These are the activations of a small neural network, seen along a few directions. Each row is one input.
In each table, some parts of the input vary, and every possible input appears once, in random order.
Descriptions start from the smaller parts, as in this example, which fits no table here: one of 6 places along a line, together with either a single point or (one of 2 separate values, together with one of 5 places around a ring) or one of 11 places along a line.
Shared parts are said once, and a part with two or three values counts as separate values.
In the rows, 128 means zero.

Other details of the inputs shift rows strongly along three fixed directions, in all tables alike. That doesn't count.

Rows:
x1: [120 122 199 110 151 138  56 106 145 112 139 129]
x2: [123 102  74 147 155 150 148 184 144 151 116 162]
x3: [126 100 233 109 129 115  79 106 159 151 176 154]
x4: [137 151 147 140 109 141 114 137 107 123 145 111]
x5: [108  89 158  76 228  92 163 159 163 134 107 111]
x6: [105 117 108 192 118 173 102 139 117 143 146 172]
x7: [152 146 106 100  66 122 122 123  88  74 107  85]
x8: [169 127  99 102  74  97 162 107 119 102 151 119]
x9: [143 120  82 141 212 110 145 172 200 158  99 151]
x10: [108  99 139 108 131 140 106 134  96 133 134 136]
x11: [132 128 163 134 128 146 127 134 101 109 135 113]
x12: [148 130  84  81 160  98 169 142 135 104 126  83]
x13: [146 115  69  98  90 143 136 120  69  90 139 105]
x14: [132 146 139 175  97 190 125 126 148 174 124 162]
x15: [136 102 115  86 209 107 174 151 156 111 116 105]
x16: [113 113 143  83 193  85 113 124 150 139 113 115]
x17: [128 122  65 160 193 103 156 170 192 155  94 143]
x18: [128 148 104 199 111 156 147 136 112 114 129 136]
x19: [131 153 102 163  79 166 155 122 126 161 105 147]
x20: [123 146 153 128 124 124 121 136 106 129 136 113]
x21: [113 141 129 190 110 181 125 106 158 170 130 160]
x22: [138 135 144 108 115 107  99 115  99 124 115 102]
x23: [120 154  95 166  99 162 159 114 136 161 110 157]
x24: [163 138  84  99  99 104 138 133  98 104 107  80]
x25: [102 140 187 119 151 123  95 111 116 132 154 121]
x26: [138 112 152 113  91  94 127  92 130 117 164 124]
x27: [118 103 219 101 125  95  96 104 148 151 163 151]
x28: [111 156 140 203 132 158 131 139 117 136 130 168]
x29: [121 148 120 117 104 115 117 116 107  97 107 117]
x30: [106 117 111 134 110 148 115 125  83 125 139 146]
x31: [121 146  96 177 150 131 148 157 154 140 131 134]
x32: [145 120 104  71 122 135 162  95 132 125 120  94]
x33: [110 128 187 109 133 125  76 122 132 120 115 129]
x34: [128 134 148 138  86 103 131 104 126 135 157 156]
x35: [139 135  81 105  98 104 141 120 112  76 103  85]
Each input here is: one of 5 places around a ring, together with either one of 3 separate values or one of 4 places along a line.
Changing only the place on the ring of 5 turns x22 into x17. The same change can be made to x5. Which row results?
> x18
Which other rows does x2 become when the choice among 3 separate values takes its other values? List them by row number.
> x3, x14
Which other rows does x34 become when the place on the ring of 5 takes its other values? List them by row number.
> x3, x8, x26, x27

Rows:
x36: [133 152  71 187  88 165 137 148 121 131 117 155]
x37: [136 110  84  80 151  89 176 153 127 108 106 103]
x38: [119 134 153 132 101 154 102 100  93 113 140 122]
x39: [122 123 132 104 127 135 119 124 112 127 130 111]
x40: [125 124 124 119 119 138 113 113 112 115 131 116]
x41: [124 114 124 121 158 119 130 127 171 159 120 152]
x42: [130 105 119  83 135 103 146 133 110 111 119 102]
x43: [109 134 171 157 137 163  87 122 131 150 146 144]
x44: [129 112 114 105 170 112 134 135 147 120 117 109]
x45: [116 108 138 137 181 126 121 162 165 163 123 156]
x46: [132 159 100 199 107 155 135 158 120 135 124 168]
x47: [120 116 129 138 184 127 117 158 172 143 123 156]
x48: [143 123 161  83  90 120 130  89 104 101 152  96]
x49: [118 135 171 120 138 113 110 125 149 134 118 124]
x50: [125 115 127 117 149  97 156 139 160 139 137 133]
x51: [114 113 138 116 183 123 135 132 152 131 120 123]
x52: [139 112 101  86 140  81 180 130 147 113 126 105]
x53: [126 123 175 102 116 125  96  89 115 143 145 124]
x54: [136 148  92 186  92 157 134 153 114 140 120 148]
x55: [106 128 187 126 107 157  78 100  94 127 150 128]
x56: [130 116 139  94 141 110 120 131 115 119 132 111]
x57: [118 118 176 122 141 133  96 122 122 123 139 139]
x58: [136 103 106  81 131 104 137 132 117 105 119 101]
x59: [140 120 136 104 113 134 126 108 136 131 132 124]
x60: [132 116 125 112 152  96 150 138 160 144 139 128]
x61: [105 104 153 140 183 137 120 155 173 155 119 158]
x62: [108 136 188 145 102 166  79  98  96 126 155 127]
x63: [134 129 166 133  87 127  96  94 114 116 164 125]
x64: [146 165  83 171  39 130 140 112  83 120 138 134]
x65: [124 123 131 104 154 121 126 122 121 125 129 100]
x66: [136 115 113  72 102  87 136  93 109 100 135  93]
x67: [133 162 100 182  83 158 134 124  88 116 128 127]
x68: [102 111 189 143 150 151  86 132 139 151 141 151]
x69: [148 124  87  83 124 104 149 126 105  92 113  82]
x70: [121 125 138 151 188 129 120 158 166 160 121 151]
x71: [134 113  89  81 147  94 176 125 147 133 104 119]
x72: [133 156  81 198  81 136 153 136 129 138 124 171]
x73: [126 134 152 138 109 150  88  98  99 112 144 113]
x74: [131 122 183 136 131 137 106 116 150 150 158 144]
x75: [118 131 176 137 149 138  85 127 126 139 145 138]
x76: [118 123 219 123 109 156  77  85 120 148 158 141]
x77: [141 144 104 167  87 146 116 136 103 117 129 147]
x78: [113 123 171 121 108 116 103  96 116 132 152 135]
x79: [141 124 100  78 138 101 153 126 106 101 118  74]
x80: [155 176  82 178  44 151 130 131  63 103 132 127]
x81: [139 139  87 161  77 149 129 135 101 115 120 130]
x82: [131 153  71 190 138 139 164 177 146 143 108 165]
x83: [154 166  40 169  74 136 176 153  93  99 106 132]
x84: [119 142 105 206 170 150 144 172 170 161 112 174]
x85: [110 118 179 121 175 128  98 128 138 139 137 129]
x86: [134 125 100  69  87 117 150 105  73  83 120  74]
x87: [122 133 162 120 101 149  89  96  85 120 148 112]
x88: [114 111 123 126 177 132 127 142 170 142 120 135]
x89: [148 130 130  81  72 124 143  86  88 101 132  92]
x90: [132 100  93  77 160  94 170 147 136 112 102 105]
x91: [112 124 165 125 123 146 100 106 104 126 141 124]
x92: [116 123 200 158 135 151  99 118 159 159 160 166]
x93: [145 164  86 182  92 133 138 149 148 131 101 148]
x94: [115 114 140 118 159 118 136 126 162 162 122 151]
x95: [132 114  93  92 175  97 170 143 142 111 104  98]
x96: [122 125 145 129 163 126 121 135 137 128 123 131]
x97: [128 120  97 102 175 102 163 156 150 119 108 119]
x98: [128 115 134 122 172 128 143 144 184 175 122 154]
x99: [145 172  94 181  86 132 140 149 134 136 106 141]
x100: [130 116 107  69 127 110 157 113 105  95 117  77]
x101: [127 157 105 195 144 132 148 169 187 156  94 176]
x102: [143 123 163 105  91 129 109  92 117 112 157 111]
x103: [133 121  87 112 166 109 150 156 153 122 111 123]
Changing only one part turns x42 into x58. The same change can be made to x37. Which row results?
> x77
Describe the family of inputs behind these rows.
> one of 4 places along a line, together with either a single point or one of 5 places around a ring or one of 11 places around a ring
Start at x100 and move only the place on the ring of 11, one step at a time. The first step leads to x38. Which rows follow, in order?
> x86, x61, x90, x57, x83, x97, x96, x95, x51

Rows:
x104: [119 161 125 250  77 160 132 124 144 178 164 222]
x105: [123 110 211 159 167 145 111 111 193 176 180 180]
x106: [163 188 108 203  97 148 130 135 133 119 120 141]
x107: [147 127  84 105  58 148 141  97  59  98 108 102]
x108: [127 104  86 127 196  93 167 191 164 114  94 137]
x109: [ 97  97 239  66 150 153  68  78 101 149 145 101]
x110: [133  93 151  66 135  87 150 113 150 131 150 140]
x111: [106 103  64 109 192 116 180 140 165 159  89 129]
x112: [153 139  88 107  33 121 127 103  95  96 125  96]
x113: [ 88 162 154 244 109 205  68 126 100 154 152 197]
x114: [120  86 125  80 161 133 104 118 137 147 125 113]
x115: [109 115  78 133 204  85 172 177 161 122 102 121]
x116: [158 147  27 126  93 157 196 125 100 113 102  88]
x117: [146 143  68 247  91 154 149 171 179 189 149 226]
x118: [145 147  89 115  83 162 147 111  57  74 136  78]
x119: [142 141  96 114 186  79 178 181 177 147  82 124]
x120: [130 102  70 127 195  92 151 196 168 124 108 126]
x121: [112 112  82 106 199 125 183 188 149 145  95 126]
x122: [128 160 180 237  67 176 112 128 130 189 171 212]
x123: [151 143  99 107  35 121 144  99  91  88 112 105]
x124: [156 153 103 136  82 133 145 122  66  61 135  68]
x125: [104 129 250  90 157  97  41  69 119 118 152 106]
x126: [113 112 247  76 136 138  67  64 148 123 162  99]
x127: [114  88 128  72 172 125 104 137 120 116 133 109]
x128: [126 134 175 154 177 118  57 145 183 161 136 164]
x129: [138 125 160  91 161  87 107 129 147 117 112 124]
x130: [109  96 139  83 175 131 119 140 122 111 120 129]
x131: [146 153 106  95  36 118 161 106  81 102 112  81]
x132: [121 152 148 113  42 126 101  60  81 100 144  94]
x133: [113 117 159 101 175 103 129 159 122 119 126 101]
Changing only one part turns x132 into x123. The same change can be made to x104. Which row results?
> x110
Describe the family of inputs behind these rows.
> one of 5 separate values, together with either a single point or one of 5 places around a ring
Which other rows does x111 become when the place on the ring of 5 takes its other values? List them by row number.
> x113, x115, x125, x132
